Each row below holds a small network's activations on one input, seen along a few directions.
Each table varies a few parts of the input and shows all the possible inputs, shuffled.
Descriptions start from the smaller parts, as in this example, which fits no table here: ring(5) and (point or line(11) or (values(2) and line(6))).
Shared parts are said once, and a part with two or three values counts as separate values.

Rows:
R1: [-30  15 -47 -44 -45  53 -33 -96  33  33  36 -22  60 -23 -12  54   9  62
  15   2]
R2: [  2  19  35 -22   6 -38   1 -16 -17  42 -21  28 -66  16  42 -37   0 -15
  29   6]
R3: [ 24  37  -5 -31   0  -7  11 -19   1  16  35   9 -23  64 -22 -23 -34 -32
  13  -7]
R4: [-14   0  43  -4  23 -47 -12  18 -45  -3 -34  30 -32   6  39   7  29 -12
   9 -30]
R5: [ 21  30   2 -32  12  -1  21   9   6   7  20 -12 -17  40  20 -44 -50 -19
  18  14]
R6: [ 12  19   4  -8  14 -13   1  11 -32 -38  13  17  16  60 -18  15   1 -28
  -4 -38]
R7: [ 23 -12 -34  23  21   2   0  43 -22   7   3 -28 -12  15  -9 -23   0 -25
 -50   8]
R8: [-53  34   5  21   0  80  24 -44  52 -52  17   5   6 -62 -18  49  38  20
  11  23]
R9: [ 25  -9 -44  25  18  -5  -2   6 -31   9  10  -9 -13  43 -45  -7  16 -39
 -46  -8]
R10: [-34 -57  -4   1 -68  16  -6 -29  58 -14  60 -17  61 -61 -42  10  37  22
  27  26]
R11: [ 13 -20  -3  27  15 -13   2  51 -30  25 -29 -19 -26 -10  13 -35  13 -10
 -47   2]
R12: [ 12  21  33 -25  10 -14  22  16  -5  21 -16   1 -30  15  44 -60 -34  -1
  28  11]
R13: [-27   1 -16  78 -52   7 -17 -31  78   5 -23 -36  55 -52 -19  79 -15  40
  29  12]
R14: [  8 -76 -24 -26 -19  39 -14 -31  72 -35 -11  31  45 -70 -40  56 -33  71
  -9  26]
R15: [  2   6  44  -6  20 -20   6  55 -35 -23 -28   6   4   2  38 -16  -2   3
   6 -26]
R16: [  4 -25  -4  32  23 -35 -11  10 -53  42 -38  15 -51 -12  11 -20  42 -24
 -31   0]
R17: [ 12  15  13  -8  22  -4   5  48 -29 -42   4   1  20  28  18  -5 -16 -13
   1 -21]
What do these inputs look like to the network?
Answer: values(5) or (values(3) and line(4))
Which other rows does R11 become when the values(3) part takes its other values? List them by row number.
Answer: R12, R15

Rows:
R18: [ -1  -3 -21  28  24  36   8  37   4 -82  13   0  37   2 -30  48   2  -8
 -32 -16]
R19: [ 31 -20 -33 -24   8 -26 -18   3 -39 -20  22   7  14  71 -41  19   5 -33
 -34 -36]
R20: [-34 -37 -28  61 -49  15 -18 -26  51  20  -7 -37  19 -78  -9  30  37  31
  -5  40]
R21: [-15  20  46 -56  -5  40  21   1  35 -61  20  19  43 -18  28  -8 -35  35
  49   7]
R22: [  9 -26  41 -39  17 -52  -2  17 -34  40 -44  39 -79 -12  49 -36  -1   5
   5  -3]
R23: [-29 -19  45 -43   5  17   0  -3  12 -38 -16  19  25 -52  24  34  11  51
  27 -12]
R24: [  5 -34 -58  17 -10  35 -14 -14  30   1  22 -29  56 -41 -45  38 -15  16
 -31  18]
R25: [-23   6  35  36   6 -39 -24 -10 -38   9 -45  39 -12 -18  12  43  40  -3
  14 -36]
R26: [  0  22 -60 -29 -52  40 -10 -86  48  63  63 -24  22  20 -38   5 -17  26
  10  20]
R27: [  6 -34  -5  41   9  23  23  50  24 -46  -8 -22  27 -32 -40   6  -4  -4
 -37   3]
R28: [ 29  -1 -33 -30  27 -15  -5  -4 -67  29  17  -7 -37  68 -10 -43  25 -52
 -60 -12]
R29: [-41  -1  16  62 -14  20   7  23  16 -45 -12 -22  23 -49  10  35  54   8
 -11   4]
R30: [-22 -55  -2 -42 -27  11 -25 -53  52  29 -13   5  24 -78   7  26  -4  73
  34  25]
R31: [ 33  -8 -17  19  48 -19   4  60 -50  -5  -7   3 -46  39   0 -34   1 -48
 -58   0]
R32: [  4 -33 -81 -23 -36  34 -19 -73  23  20  47 -26  47   3 -61  37  14  15
 -27  16]
R33: [ 17 -67 -53  40 -35  26   1   1  58  22 -13 -48  31 -56 -42  -2 -23  30
 -42  47]
R34: [-52  29  30  37   6  27  -7 -35  -9 -28 -25  20  20 -53  11  60  73  24
  17 -17]
R35: [-49  -3 -13  35 -26  21 -34 -82  27  33 -22   5  16 -80  -6  55  58  45
  22  17]
R36: [ 41 -56  -6  38  19 -35   7  75 -10 -13 -32 -11   5  11 -23 -25 -27 -15
 -36  -4]
R37: [-26  21  29  36  25 -36  -9 -17 -60  55 -46  40 -75 -19  32 -10  56 -26
   1 -14]
R38: [ 26  49 -16 -33  19  -6   1 -15 -54  72  30  -4 -58  79  12 -75   1 -39
  -4  -7]
R39: [-18  49  -1   1 -40  23  16 -61  85  16  37 -19   3  -9 -15  19 -44   6
  50  29]
R40: [ -4   0 -37 -19   0  32  -1 -21  -7 -54  43  -1  36  32 -57  47  29 -15
 -28 -23]
R41: [  8 -45  45 -40   9 -53 -16  22 -18  -3 -36  40  -9 -13  27  15 -19  30
  30 -29]
R42: [ 31 -25 -18  20  40 -21  -7  61 -35 -46  -3   8  21  36 -19  16 -19 -25
 -29 -29]
R43: [-10  -3  16  55   9 -37   5  43 -41  41 -39 -12 -59 -11  43 -46  44 -35
 -31  15]
R44: [ 45 -35 -12  34  31 -24  21  70 -34  30 -42 -22 -50  17  12 -82  -5 -27
 -63  27]
R45: [  9  74  33   2  33 -21  33  15 -27  21   4   3 -76  56  37 -57 -20 -55
  46   7]
R46: [ 27  43 -13 -36  -9 -13 -12  -5 -25  25  28  -1   1  84  -6 -15 -24 -17
  -2 -31]
R47: [-29  87  35  -2  11  39  38  -8  24 -56  29 -11  20  20  15  12 -22  -5
  54  -6]
R48: [ 25   4  45 -56  -6 -25   4  30   6 -27 -12  27  15  25  46 -29 -62  19
  36  -6]
R49: [-10 -19  20  56  -8 -40 -10  49 -18  -6 -38 -12   3 -11  23   8  24 -11
 -18 -11]
R50: [ 26  14  48 -55  14 -31  17  22 -17  23  -3  34 -57  13  49 -79 -38 -18
  36  14]
R51: [-12  63 -14 -33 -17  45   6 -30   8  -8  54 -10  24  46 -23  12  -2   0
   1 -18]
R52: [  8  63  36  -1  15 -26  21  20  -4 -24   8   6 -14  56  16  -5 -45 -33
  58 -19]
R53: [ -6 -18   1 -56 -41  34  -1 -55  81  13  26   4  43 -47  11 -16 -51  56
  55  43]
The inputs of R30 and R23 match in every part but one. If R26 is changed in the same way as R30 into R23, which row does it become?
Answer: R51
What do these inputs look like to the network?
Answer: line(4) and ring(9)
Which other rows does R33 become when the line(4) part takes its other values? List them by row number.
Answer: R27, R36, R44
Which other rows does R46 become when the ring(9) part takes its other values? List them by row number.
Answer: R19, R25, R36, R41, R42, R48, R49, R52

Rows:
R54: [  1 -11 -26 -19 -23  16 -10 -36  36  22  14  -9  14 -15  -9  12 -22  27
   7  19]
R55: [  4   5  25 -21   6   5  17  20  17 -36   8  11   5   3   9  -9 -27   1
  21   2]
R56: [ 11   3  24  -1  11 -29   5  21 -22  25 -23   8 -35   8  30 -41  -6 -12
   6   2]
R57: [-16   0   1 -12 -17  19   0 -30  42  12   1  -2   3 -37  10  11 -14  32
  23  23]
R58: [-32  10  13   0 -20  15  -7 -40  19   2   0   8  12 -33   4  29  25  25
  25   0]
R59: [  7  21 -17  -3   6  17   7   5  -3 -26  30  -9  19  37 -26  12  -7 -17
 -11 -15]
R60: [ 26  -7  -4 -14  10 -23  -1  14 -28  32 -10   1 -26  27  10 -43 -11 -15
 -14   1]
R61: [ -9   4 -30   7 -28  20  -8 -48  23  15  30 -11  21  -2 -38  18  15   3
   3   7]
R62: [ 20  -1  -6 -30   5   7   8  14  10 -23  14  -2  15  25  -5  -4 -38   2
  -1  -3]
R63: [ 12   7 -13   8   8 -17  -1   5 -41  23  13  -6 -22  37 -11 -31  25 -38
 -19  -8]
R64: [ -5  19  25  11  26 -27  -1  16 -39  15 -25  17 -43   7  31  -9  16 -18
   3 -14]
R65: [-12  28  26  -5  15   6   6  11  -7 -41  -2  15  12   7  15  22  -2   0
  18 -19]
R66: [ -7 -77 -19  80   1 -10 -15  45  -6 -20 -51 -19  25 -64 -21  34  47  10
 -61   3]
What do these inputs look like to the network?
Answer: point or (values(3) and line(4))
Which other rows does R59 become when the values(3) part takes its other values? List them by row number.
Answer: R61, R63

Rows:
R67: [-31 -14 -25   5 -45  38 -14 -67  63  11  19 -12  36 -56 -27  48  12  44
  17  24]
R68: [ 10 -14  -5  21  11 -13  -1  26 -21   7 -17  -5 -12   3  -1 -10   9 -12
 -26  -3]
R69: [  5  -9   5  14  11 -20  -3  19 -21   4 -19   1 -11   3   9  -6   7 -10
 -10  -6]
R70: [ 12  21   9 -23  10  -8   7   6 -18   8  10   4 -16  34   9 -25 -13 -15
   7  -9]
R71: [  4  18  23 -13   8 -13   7   9  -9   6  -6   8 -17  13  24 -21 -15  -5
  19  -3]
R72: [ 17  19  -3 -12  11  -7   7  11 -15   7  14  -2 -14  38   4 -27 -17 -22
  -1  -3]
R73: [-22 -32 -28  -3 -47  45 -11 -49  76 -20  24 -13  62 -56 -37  56  -4  52
  10  23]
R74: [  8  21  13 -22  11 -10   3   1 -17   6  -1  11 -15  26  17 -18 -13  -8
  12  -9]
R75: [  1   2  17  -3  12 -15   0  14 -19   0 -13  13 -17   4  15  -7   4  -6
   1  -9]
R76: [ 12  -4  -8   7  15 -12  -1  19 -27   5  -2  -2 -10  18  -2 -12   6 -19
 -19  -8]
R77: [-31  -7 -18  11 -35  47  -6 -42  62 -35  22 -13  62 -45 -33  66   6  40
  14  10]
R78: [ 16   2  -9   2  15  -8   4  15 -22   2   4  -1 -14  28  -9 -16   1 -23
 -18  -6]
R79: [  0  -4  16  15  10 -14   3  21 -14   3 -21   5 -16 -10  17 -14   6  -6
  -1   1]
R80: [  0   1  13   3  14  -9   5  17 -18  -2 -12   6 -18   0  15 -13   9  -9
  -5  -2]
What do these inputs look like to the network?
Answer: values(3) or ring(11)
